A small network was shown many inputs. Here are its activations along a few directions, one row for each input.
In each table, some parts of the input vary, and every possible input appears once, in random order.
A made-up example of a description, with smaller parts first: one of 3 separate values, together with either a single point or one of 11 places around a ring or (one of 4 places along a line, together with one of 5 places around a ring).
Shared parts are said once, and a part with two or three values counts as separate values.

Other details of the inputs vary at random and push rows far along two fixed directions, the same in every table; ignore that.

Rows:
r1: [-20   7  -3 -12   2  12   0   4  -7  -1  -3   1]
r2: [  4 -10 -32  22  11 -24  -8 -11   6  -4 -12  28]
r3: [  2  -6 -38  19  14 -22  -4 -23  -5   0 -18  26]
r4: [  0  -2  14  -5   5 -14  17 -17  13  14   9  -5]
r5: [  7   7  30  10 -12 -18  -2  -8  19  12  10   8]
r6: [  4  11 -18   3   7  -3 -15 -24  -4 -12  -2   2]
r7: [-15   1 -13 -13  -1  -5  11  45  -8   7  -3 -27]
r8: [ -8 -12  35 -15   1   3  13   6   1  15  10 -23]
r9: [ -2  -3  -7  -9   3  27 -15  15 -18 -14  -7 -15]
r10: [ -4   1  29 -13 -12   8   5   9   1  12   5  -8]
r11: [  7  -7 -10   2  -3  25  -7  19 -13 -17  -7  -9]
r12: [ -5  -7  21 -17   4   2  23   2   7  15  11 -16]
r13: [ -3  -7 -60  28  16 -32 -20 -36 -12 -12 -30  39]
r14: [ -8 -22 -14   0   4  13   8  22 -10  -1  -6   0]
r15: [ 13   5 -20  12   0  -2  -6 -17  -1 -13   0   6]
r16: [  5  -3  16   8   1 -24  17 -27  21  16  18   0]
r17: [ -3   9 -22  10   0 -11  -7 -19   0  -1 -12  23]
r18: [ -7  -5   1   1 -10  12   0  16  -6   0  -3   5]
r19: [-8  0 -3 -1 -5 13  5 14 -6  1  0  6]
r20: [-11   4   4  -8  -1  15   7  23   4   0   1   2]
r21: [-10  10 -11   6   2  -8 -10 -16  -8   1  -7  17]
r22: [ -4   9 -14  12   2  -8  -5  -4  10  -4  -6  22]
r23: [ 16  26   7   3 -12 -24  -9   3   4   6  10 -25]
r24: [-16   3   1 -12  -3  10  -6   7 -11  -1  -4   2]
r25: [-19  -2  -3 -11  -2  18  -7  17 -16  -3  -9   0]
r26: [ 16   3 -13  10  -1  -4 -18 -15  -5 -10  -9   5]
r27: [-12  -2 -10 -12  -4  18  -2  19 -12  -4 -12   5]
r28: [-21 -10  -9 -18  13  15  15  16 -13  -2  -4 -11]
r29: [-10  -2 -31  11  16 -18  -1 -24  -4  -4 -12  16]
r30: [-8  4  0 -1 -1 10  2 21  0 -1 -3  9]
r31: [ 18  14  12   2  -2 -15  -4 -33  13   0  11  -5]
r32: [  3  -9 -23  11   7 -21  -2 -19  -1   2 -13  18]
r33: [  6  -5 -33   4   1  18 -11  12 -17 -24 -13   5]
r34: [ 19   5  21   2  -7  -2  -9 -14   5   1   5 -12]
r35: [  7  -3  -8   0   1  20  -8  26  -8 -19  -8  -5]
r36: [  7  -4  -6   2   1  21  -9  26  -7 -19 -10  -6]
r37: [  4 -13 -25  18   4 -18   0 -16   1   0  -7  20]
r38: [-10  -8  -8   2  -8  21  -2  24 -10  -4 -10   5]
r39: [ 10  -5  -2   1  -5  17  -5  11  -9 -12   0  -9]
r40: [ 17   6  16   4  -6  -2   2 -13   5  -1  15  -8]
r41: [  0   2  -9  12  -6  -6 -13 -10  -2   2 -15  17]
r42: [  8   4   0 -11   2  17  -2   6  -9  -7   0 -11]
r43: [  6 -14  24   7  -4 -12  12  -8  12  16  12  -7]
r44: [ -5 -10  26 -14   0   6  28   8  10  16  21 -19]
r45: [ 18   5 -33  24   4 -14 -22 -15   0 -22 -15  23]
r46: [ -2  -8  31 -12   5   2  21  18  13  16  19 -15]
r47: [ -4   0  34 -13 -16  11  13  14   5  11  16 -11]
r48: [  8  -4  14  12   1 -25  13 -25  14  17  15   5]
r49: [-16   9  32 -22  -5  11  11   3   1  11  14 -15]
r50: [ -7 -20 -11   2   9  11   3  30  -2  -2 -10   1]
r51: [ 16  12  17   2  -4 -17 -15 -34   6   1  12  -5]
r52: [  6   2 -35   9  10  13 -12  15 -12 -25 -16  11]
r53: [-4 -6 18 -8  7 -3 19  9 18 11 15 -8]
r54: [ -7 -19 -12  -5   7  13   5  19 -11   1 -15  -3]
r55: [  4  10  15  10 -11 -17   6 -25  15  12  13  10]
r56: [ 20  13  14   9  -1 -17  -3 -22  18  -4  13   0]
r57: [ 14   4  17 -12  -6   7  -3  -3   0  -3   7 -15]
r58: [-13 -13 -10 -10  13  15  15  30   1  -1  -1  -4]
r59: [  8  10  21  10 -10 -22  -3 -14  20   9   8  14]
r60: [ -3   3  -9 -14   7  24  -8  10 -18 -12  -2 -12]
r61: [ -7 -19 -12  -1   9  10   4  30  -4  -2  -7   2]
r62: [  9   8  24  17 -11 -21  -6 -12  20  10   5  11]
r63: [  2  15  16   3  -7 -19   3 -29  16  13   7   9]
r64: [  1  10  22   5 -11 -13   9 -20  18  13  16   5]
r65: [ 13  15  13   2   0 -15  -9 -37   8   1  14  -6]
r66: [-11   3  31 -12  -9   8  -1   5  -1  10   6 -11]
r67: [-12   1 -31  -1   3  14  -6  12 -17  -7 -21  18]
r68: [  9   7  27 -21  -4  15   9   2   4   2  16 -26]
r69: [-15  16 -20  -5 -10  -2  -6  38 -10   2 -11 -11]
r70: [  8   4  27 -15  -7  16  13   5   7  -2  21 -25]
r71: [ 19  13 -12  21   4 -22 -12 -30  15 -13   0  15]
r72: [ -3  -3  -7 -13   3  27 -13  17 -20 -14  -5 -15]
r73: [-14  -8  -4  -9  12   3  10   5 -11   3  -3  -5]
r74: [ -8 -19 -13  -8   7  11   6  19 -12   1 -13  -2]
r75: [  3  -4  20   7   2 -31   2 -31   8  16   8   0]
Each input here is: one of 3 separate values, together with either a single point or (one of 4 places along a line, together with one of 6 places along a line).
Q: The inputs of r23 and r7 match in every part but the choice among 3 separate values. If r11 is changed in the same way as r23 into r7, which row does it become?
A: r43
Q: The inputs of r67 and r3 match in every part but the choice among 3 separate values. If r10 is changed in the same way as r67 into r3, which row does it become?
A: r74
Q: A walk changes only the place on the line of 4. It starts at r58 and steps to r44. List the rest of the walk in order.
A: r12, r28
Q: Which other rows does r53 become when the choice among 3 separate values takes its other values? List them by row number.
A: r22, r71

Rows:
r76: [  2  -5  10  -9   3   5   8  -2   0   1   9 -15]
r77: [  2  -5  -2  -5   7   4   5   2  -4  -3   4 -12]
r78: [ -6   1 -19  12  -1   1  -8   5  -4  -6 -11  18]
r79: [  8   8  11  23  -2 -41  -2 -43  23  16   7  23]
r80: [-5 -4  0 -1  4 -3  8 13  4  5  0 -2]
r81: [  1  -5   1  -6   5   7   5  -1  -3  -2   4 -11]
r82: [ 4  5 13  1 -8  4 -8  0  1 -2  2  0]
r83: [  6   2 -18   9  -1   2 -15   8  -7 -10 -11   4]
r84: [-14   1  11 -14   0   1   7   1  -4  12   2  -7]
r85: [  7   4  19  -4  -9   7  -3   9   2   1   5 -12]
r86: [-6  1  5  1 -6  5  1 11  2  1  1  5]
r87: [ -6  -6 -29   9   7  -4   0   6  -2  -4 -14  17]
r88: [-1  1 17 -4 -8  4  7 16  6  6  7 -9]
r89: [  2   3 -20   4   5   7 -12  -6  -7 -15  -9   9]
r90: [-5 -5 -1 -1  4 -4  8 13  4  5  0  0]
r91: [ -3 -11 -28   7  12  -5  -3   1  -9  -5 -14   8]
r92: [ 0  1 14 -2 -6  0  5 17  5  5  7 -9]
r93: [ -7  -6 -23   7   5  -1   2   5  -2  -2 -11  17]
r94: [ -5  14   6 -13  -4   8  -3   1  -6  -3   2 -10]
r95: [ 25  15  12  18  -4 -35  -9 -49  20   4  12   7]
r96: [  6   4  20  -6 -10  10  -2   9   1   0   6  -9]
r97: [ -8 -10 -23   6  10   0  -3  -6  -9  -4 -14  15]
r98: [  7   4  19 -13  -3  13   5   3   2  -2  11 -15]
r99: [ -1   0 -21  12   0  -5  -7  10  -2  -6  -9  10]
r100: [ -1  16  12  12  -6 -39  -1 -36  18  22   7  15]
r101: [-10  -4  15  -8   0   3  12  10   6   9   6   0]
r102: [  7   4  17 -12  -2  13   4   3   1  -3  10 -14]
r103: [-3 -2  4  1  0 -6  9  3  8  7  1  2]
r104: [ -8 -10  16 -11   3   6  10   3   0   8   5  -6]
r105: [  7   3 -23   4   7   3  -9   1  -7 -14  -7   1]
r106: [-3 -5  3 -7  5  9  3 -4 -4 -2  4 -6]
r107: [ -6  -5 -23   8   5  -2   1   3  -2  -2 -12  18]
r108: [  2  -6   0  -7   6   4   5   2  -4  -2   6 -14]
r109: [ 5  6  6 -3  1  6 -4 -7  1 -6  4 -3]
r110: [  6   4  22  -7 -10  11  -1  10   0   1   6 -11]
r111: [ -4 -10   1  -4   4   4   8   1  -3   4  -1  -1]
r112: [  2  -5  12 -11   2   9   9  -2  -1   2  10 -13]
r113: [ -3  16  10  -4 -12   0 -10   0  -3   2   0  -4]
r114: [ -2  -1 -20  10  -3   1  -5   8  -4  -6 -10  16]
r115: [ -4 -11 -25   5   9  -2  -1  -1  -7  -4 -13  10]
r116: [ 6  4  0 -5  1  9 -2  1 -1 -8  2 -8]
r117: [  8   4  13 -10   0   7   3   6   1  -3  10 -18]
r118: [ -3  -5 -21   4  10   5  -5  -9  -9 -10  -8   7]
r119: [ -4 -11 -23   5   8  -1  -1  -5  -7  -3 -12  13]
r120: [ -7   6   0  -8   1  -1   0 -11  -6   3   1  -6]
r121: [ -4 -10   2  -5   4   2   8   3  -1   4  -1  -5]
r122: [-2  0  3  2 -7  4  2 11  1  1  0  4]
r123: [ 24  14  19  22 -12 -37 -14 -42  20   9   9   9]
r124: [-2  0  5  0 -7  2  4 14  4  3  2 -2]
r125: [  4  -3   2  -2   4   2   4 -11  -1  -1   5  -4]
r126: [ 6  3  8 -2 -6  4 -6 12 -1 -3  2 -9]
r127: [ 2  4 12 -2 -7 10 -7  7 -2 -3  0 -3]
r128: [-13  11   4  -5  -9   1   0  11  -2   7   0   0]
r129: [ -3 -11 -26   6  11  -6  -2   0  -7  -4 -12   8]
Q: The inputs of r90 and r117 match in every part but one. If r79 is changed in the same way as r90 into r117, which row does it become?
A: r109
Q: Describe the family of inputs behind these rows.
A: one of 6 places around a ring, together with either a single point or (one of 2 separate values, together with one of 4 places along a line)
Q: Which other rows agree with r78 in the place on the ring of 6? List them by row number.
A: r86, r88, r92, r99, r114, r122, r124, r128

Rows:
r130: [-14   3 -20  -5   0  14  -8  16 -13 -10 -14   7]
r131: [ -2   8  35 -18  -9   7   8  14   6   9  13 -18]
r132: [ -6 -15  -4   8   5 -12  12  -5   6  10  -2  14]
r133: [-15  -4  34 -16  -5  -1  24  20  12  22  13 -13]
r134: [ -1   1  23 -13  -7  17   6  21   3   3  10 -14]
r135: [  0   0  19 -20  -1  16  12  15   1   2  13 -23]
r136: [ -8  -7 -14  -5   2  21  -3  11 -13 -11  -9   5]
r137: [ 11   1  10   4   1 -13  -4 -17   8   3   5  -2]
r138: [  4   8   8   8  -5  -9  -4 -18   7   4   3   9]
r139: [ -1  -2 -21  -4   7  14   0  15 -10 -14  -5  -5]
r140: [ -6  -5  10   8   0 -19  12  -8  14  18   5  13]
r141: [-10  -2 -24  -5   2  16  -5  13 -18  -9 -14   0]
r142: [  2   0  20 -17  -1  15  13  18   2   0  14 -26]
r143: [  5   8 -10  11  -4 -11  -9  -2   3  -4  -5   7]
r144: [ -5  -6 -17  12  10 -25   9 -19   8   9  -2  17]
r145: [ 4 -6 -9  2  0  8 -4  4 -3 -7 -6  5]
r146: [ 4  6 -7  9 -2 -4 -8 -7  1 -3 -5 13]
r147: [-11  -1 -20 -10   7  18  -1   9 -14 -11  -6  -2]
r148: [  3   3  36 -11  -9  11   9  17   8   7  18 -18]
r149: [ -2   3  27 -20  -2  13  15   3   3   6  16 -23]
r150: [ 15   0  -1  16  -2 -13  -6 -18   7  -3   1  10]
r151: [ -6  -6   2   7   2 -25  10 -12   7  18   2   7]
r152: [ 3 -4 -9  1  1  9 -3  2 -6 -7 -6  6]
r153: [-13  -1 -20  -2   2  19  -8  15 -13 -11 -12  11]
r154: [  1 -10 -21   3   3  17  -4  17 -10 -16 -11   4]
r155: [ -2   2 -12  -2   1   3  -6   4 -11  -4  -7   0]
r156: [ -7   2 -18  -4  -1  12  -6  22  -8  -9 -12   2]
r157: [ -6  -8 -20  -2   3  21  -3  11 -13 -12 -13   7]
r158: [  1   7  31 -12  -9   5   7  17   7   7  13 -19]
r159: [  9   6   8   5  -6 -15  -4 -14   5   7   5  -3]
r160: [ 11   1  14   4   1 -10  -1 -12   7   2   8  -7]
r161: [-2  9 -9  7 -3 -7 -9 -9  0 -1 -8 11]
r162: [ -7   3  31 -19  -8   9   7   6  -2  10  14 -22]
r163: [ 10   5   7   7  -5 -13  -4  -9   5   4   6  -6]
r164: [ -4  -7 -22  -5  10  16  -6  12 -15 -12 -14   2]
r165: [ -8  -8 -36   0  12  17  -9   7 -18 -16 -21   9]
r166: [ 10   6   4  10  -4 -17  -6 -14   4   3   5  -2]
r167: [ 18  11  -2  28  -5 -32 -13 -34  16   2   2  20]
r168: [ -8 -14 -10   6  12 -15   9  -6   4   9  -5  11]
r169: [  3   3   7   3   2 -11  -6 -24   4   2   4   3]
r170: [ 16  12  -6  18   2 -33  -9 -45  11   2   3  14]
r171: [ 13   1   5  10   2 -14  -5 -17   8   0   4  -1]
Q: The inputs of r141 and r165 match in every part but one. If r162 is changed in the same way as r141 into r165, which row does it become?
A: r169
Q: The inputs of r164 and r152 match in every part but one. If r171 is changed in the same way as r164 into r152, which row does it become?
A: r154
Q: Describe the family of inputs behind these rows.
A: one of 6 places around a ring, together with either a single point or one of 6 places along a line
Q: Which other rows does r156 become when the place on the ring of 6 takes its other values? List them by row number.
A: r134, r135, r137, r145, r159
Q: Which other rows agree with r142 in the place on the ring of 6? List them by row number.
A: r135, r139, r144, r147, r149, r170
Q: Which other rows agree with r143 in the place on the ring of 6? List them by row number.
A: r130, r131, r133, r156, r158, r161
Q: Which other rows does r167 become when the place on the line of 6 takes its other values? List them by row number.
A: r134, r138, r146, r148, r153
